A small network was trained on made-up records. Each row is its average activation on records with the value named, seen along a few directions.
Related values have similar rows: they may be neighbours, one step apart, or belong to one group.
In the rows, 500 means zero.
Random noise pushes rows far along 3 fixed directions. That doesn't count. These rows show it; they differ only by the noise:
[344 505 563 599 643 472 568 420 580 589 638 263 342 564 479 495 504]
[436 438 452 637 505 753 632 450 671 596 410 341 229 743 569 534 170]
[209 402 472 670 548 586 481 329 662 514 700 185 268 611 624 653 399]
[406 608 526 601 572 320 586 436 487 464 646 463 518 483 570 461 668]
[720 751 522 540 527 335 779 602 402 497 349 772 623 538 513 257 598]


Values of Nupun:
u13: [679 449 536 493 591 641 718 604 340 506 315 713 409 624 409 295 451]
u3: [626 518 650 367 689 444 305 641 411 578 550 545 615 301 286 565 622]
u11: [851 535 434 343 297 516 336 612 364 361 295 751 729 466 591 530 521]
u5: [520 548 633 402 771 483 711 562 473 749 345 486 500 575 184 227 574]
u1: [316 115 411 577 288 755 128 526 574 411 689 341 306 520 697 842 397]
u4: [405 475 537 340 448 383 425 384 635 558 627 215 575 481 495 600 535]
u9: [305 342 351 493 313 620 536 397 608 390 405 464 582 670 699 502 315]
u2: [657 424 488 362 416 520 456 544 697 517 320 447 537 433 466 516 309]
u8: [459 477 661 610 689 527 286 515 407 649 721 374 326 411 321 561 638]
u6: [428 451 203 566 135 601 513 342 682 248 351 540 501 592 810 690 267]
u7: [476 404 337 429 201 641 263 420 641 371 447 445 534 395 745 788 238]
u10: [551 544 644 500 699 694 728 647 503 777 294 488 285 714 165 214 243]
u12: [364 390 489 586 676 869 490 464 463 690 579 372 149 528 260 616 268]
The values of Nupun form a ring.
Q: Going along Nupun from u2 by way of its neighbour u4, in what order are u11, u1, u8, u7 met?
A: u8, u1, u11, u7
Q: List every value one step from u13, in the order listed.
A: u10, u12
Q: What is the length, in steps, of the shortest route from u3 to u5?
A: 6

Values of Dufif:
v12: [643 555 501 397 524 407 676 515 528 542 383 587 638 507 447 423 597]
v5: [383 329 600 520 670 571 184 510 519 590 768 282 407 374 356 712 539]
v9: [641 532 627 498 652 545 631 670 484 626 463 539 336 524 342 271 563]
v3: [394 400 415 605 358 447 488 463 522 378 517 476 425 487 611 579 500]
v11: [778 618 473 382 385 445 594 594 558 547 208 690 674 518 490 375 412]
v6: [383 350 533 501 555 511 389 446 600 530 630 251 387 467 459 677 490]
v1: [639 606 506 330 340 621 405 451 544 491 356 488 501 479 503 561 265]
v7: [341 428 237 674 201 753 646 358 681 375 252 603 436 815 822 593  56]
v10: [359 575 511 643 585 254 557 439 298 341 653 625 620 420 643 388 808]
v4: [716 466 510 513 515 724 566 685 416 584 348 703 483 665 490 451 403]
v8: [743 709 475 417 403 343 407 631 361 402 485 748 730 283 536 475 652]
v2: [405 691 515 480 614 284 690 431 310 450 577 618 674 465 410 265 756]
Each value of Dufif is a pair of two hidden parts, and every pair occurs once (3 first parts, 4 second parts).
Q: Changing only the second part turns v7 into v11. v2 has the same second part as v7; what does that change turn v2 into?
A: v6
Q: Changing only the second part turns v5 into v9. v8 has the same second part as v5; what does that change turn v8 into?
A: v3
